134  117  105  118
136  133  145  143
150  126  125  130
Out: 105

123  135  135  121  122  138
132  145  145  133  133  112
122  136  136  120  121  106
Out: 122

113  121  116  106  148  150  115
133  129  124  134  135  139  146
141  139  137  122  133  119  101
Out: 150

128  125  137  126  119
142  110  143  127  107
131  129  123  133  125
Out: 126

108  139  152  128  117
131  116  129  119  138
110  119  154  129  115
Out: 128

137  108  126  121
113  152  116  132
117  137  125  132
Out: 126

154  128  148  133
121  125  144  116
103  122  123  141
Out: 148

158  113  143  142
134  120  123  143
153  133  131  115
Out: 143
---
[[128 142 152 124 146 126]
 [127 154 130 129 156 126]
 [152 121 136 146 125 104]] --> 156, 104

[105 138 136 145 107 101 147] --> 147, 101

[137 100 130 134] --> 137, 100

[128 118 150 112 134 123 121] --> 150, 112

[136 148 115 124 121 103] --> 148, 103

[103 101 104 136 104 132] --> 136, 101
---
[[130 110 134 120 114 131]
 [124 156 129 129 153 132]
 [118 130 144 135 129 145]] ans = 153

[[131 135 138 102]
 [120 129 143 137]] ans = 143

[[127 122 130 124]
 [130 112 133  99]
 [131 111 133  99]] ans = 133

[[131 130 129 104 125 118 139]
 [128 130 116 123 125 128 131]] ans = 128

[[144 147 150 146 142]
 [155 146 150 153 142]
 [151 148 149 147 140]] ans = 153

[[137 140 157 114 150 112 117]
 [139 114 105 150 101 156 111]] ans = 156

[[124 127 139 121 144 149 107]
 [130 126 127 124 116 122 125]] ans = 122
---
134  129  114  151
127  104  120  137
yields 151, 104

136  154  130  125 yields 154, 125

128  138  132  131  123  132  120
122  130  133  128  149  136  117
140  127  127  124  125  129  144
yields 149, 117

134  123  122  138
120  106  109  112
yields 138, 106

125  125  124  149  124  154  149
135  134  134  146  134  109  146
131  131  131  107  131  102  107
yields 154, 102

123  122  138  126  114  121  150 yields 150, 114

110  133  120  120  118  148
119  104  126  142  110  132
144  132  145  129  129   98
yields 148, 98

127  128  127  129
128  125  131  131
139  126  127  151
yields 151, 125
---
[[112 115 113 123 123 154]
 [130 135 129 131 117 124]] yields 130

[[154 135 111 102 115 119]
 [154 140 116  99 114 122]
 [108 126 137 150 141 127]] yields 154

[[128 125 126 108 112]
 [128 150 132 135 132]] yields 128

[[123 121 118 126]
 [119 126 117 128]
 [120 150 102 140]] yields 119

[[122 106 109 134 124 130]
 [127 115 118 139 124 113]
 [126 131 130 147 135 113]] yields 127

[[125 139 142 120 158]
 [109 124 118 120 110]
 [106 125 119 114 116]] yields 109

[[135 145 137 132 130]
 [126 129 154 119 100]
 [119 143 121 138 126]] yields 126

[[130 129 128 119]
 [126 131 137 120]
 [121 126 116 149]] yields 126
---
[[139 117 117 133 132]
 [122 119 131 151 107]]: 117

[[121 122 121  99 122 147]
 [135 134 135 157 134 109]]: 122

[[129 139 143 153]
 [120 117 134 108]]: 139

[[125 129 117 136 149 133 130]
 [126 130 117 135 149 134 130]]: 129

[[150 133 119 106]
 [105 123 151 127]]: 133

[[106 134 116 124 143 143]
 [117 142 111 131 131 145]]: 134

[[110 106 101 106 119 150 100]
 [112 123 138 120 117 154 136]]: 106

[[128 102 113 114 107 128 153]
 [114 107 117 102 135 136 114]]: 102

[[138 109  99 133 127 130]
 [128 145 120 109 124 156]]: 109

[[136 155 135 130]
 [123 141 113 130]]: 155
---
array([128, 122, 137, 105, 113, 140]) ⇒ 113

array([[101, 133, 117, 130],
       [153, 138, 135, 119],
       [104, 135, 129, 113]]) ⇒ 153

array([[102, 118, 156, 158, 111],
       [117, 135, 138, 122, 119]]) ⇒ 111

array([153, 122, 142, 101, 145]) ⇒ 145

array([106, 103, 127, 140, 143, 150]) ⇒ 143

array([[109, 152, 143, 141],
       [122, 152, 123, 126]]) ⇒ 122

array([130, 137, 126, 153, 110]) ⇒ 110

array([129, 142, 141, 109, 138, 105, 135]) ⇒ 138

array([150, 141, 118, 116, 148]) ⇒ 148

array([[145, 134, 135, 125, 112],
       [118, 141, 144, 150, 127]]) ⇒ 112
---
[[139, 122, 114, 142, 141, 122], [112, 114, 125, 137, 113, 154]] >> 154, 142
[[114, 107, 140, 108, 135, 148, 132], [116, 109, 131, 118, 138, 135, 130], [133, 126, 130, 138, 136, 125, 115]] >> 148, 140
[[121, 110, 145, 126, 127], [117, 148, 102, 132, 136], [126, 124, 98, 135, 132]] >> 148, 145
[[138, 148, 147, 149, 104, 147, 118], [151, 143, 140, 144, 104, 113, 112], [106, 113, 114, 114, 152, 143, 147]] >> 152, 151
[147, 158, 123, 146] >> 158, 147
[[121, 135, 156, 148, 129], [127, 148, 155, 140, 119], [121, 107, 110, 126, 138]] >> 156, 155
[147, 143, 153, 152, 141] >> 153, 152
[102, 146, 121, 125, 127] >> 146, 127
---
[[122 122 124 115 115]
 [113 152 112 124 123]
 [127 120 127 118 118]] result: 118

[[123 138 148 132]
 [145 150 108 150]] result: 150

[[103 128 129 104]
 [154 129 135 153]] result: 153

[[145 110 122 132 109 119 135]
 [124 152 135 142 143 115 134]] result: 134

[[142 137 146 155 121]
 [120 155 149 146 151]
 [114 116 112 102 145]] result: 145

[153 114 113 138 135] result: 135

[140 128 154 142 115] result: 115

[145 105 140 133 109 121] result: 121

[[118 120 124 127 145 140]
 [124 122 126 129 153 134]] result: 134
---
array([[128, 140, 117, 137, 101],
       [144, 127, 130, 123, 145]]) out 137

array([[155, 143, 121, 100],
       [148, 131, 145, 115],
       [136, 119, 105, 118]]) out 145

array([[150, 138, 119, 103, 153, 115],
       [139, 127, 133, 123, 137, 138]]) out 153

array([[143, 117, 112, 110, 135, 101],
       [119, 138, 145, 142, 110, 116]]) out 135

array([[136, 103, 126, 140],
       [133, 103, 126, 139],
       [128, 108, 127, 135]]) out 126

array([[155, 151, 121, 130],
       [103, 104, 117, 132]]) out 121

array([[128, 119, 122, 125, 128],
       [131, 134, 128, 119, 121],
       [107, 133, 157, 124, 103]]) out 119

array([[108, 145, 142, 112, 143, 148, 118],
       [108, 153, 109, 118, 149, 148, 122],
       [128, 115, 151, 129, 113, 128, 134]]) out 148
---
[123 119 104 136 138 114 112] 123
[ 98 143 107 114 149 115 110] 98
[105 157 113 141] 105
[134  99 129 143 133] 134
[128 155 146 127 141] 128
[127 117 104 142 149] 127
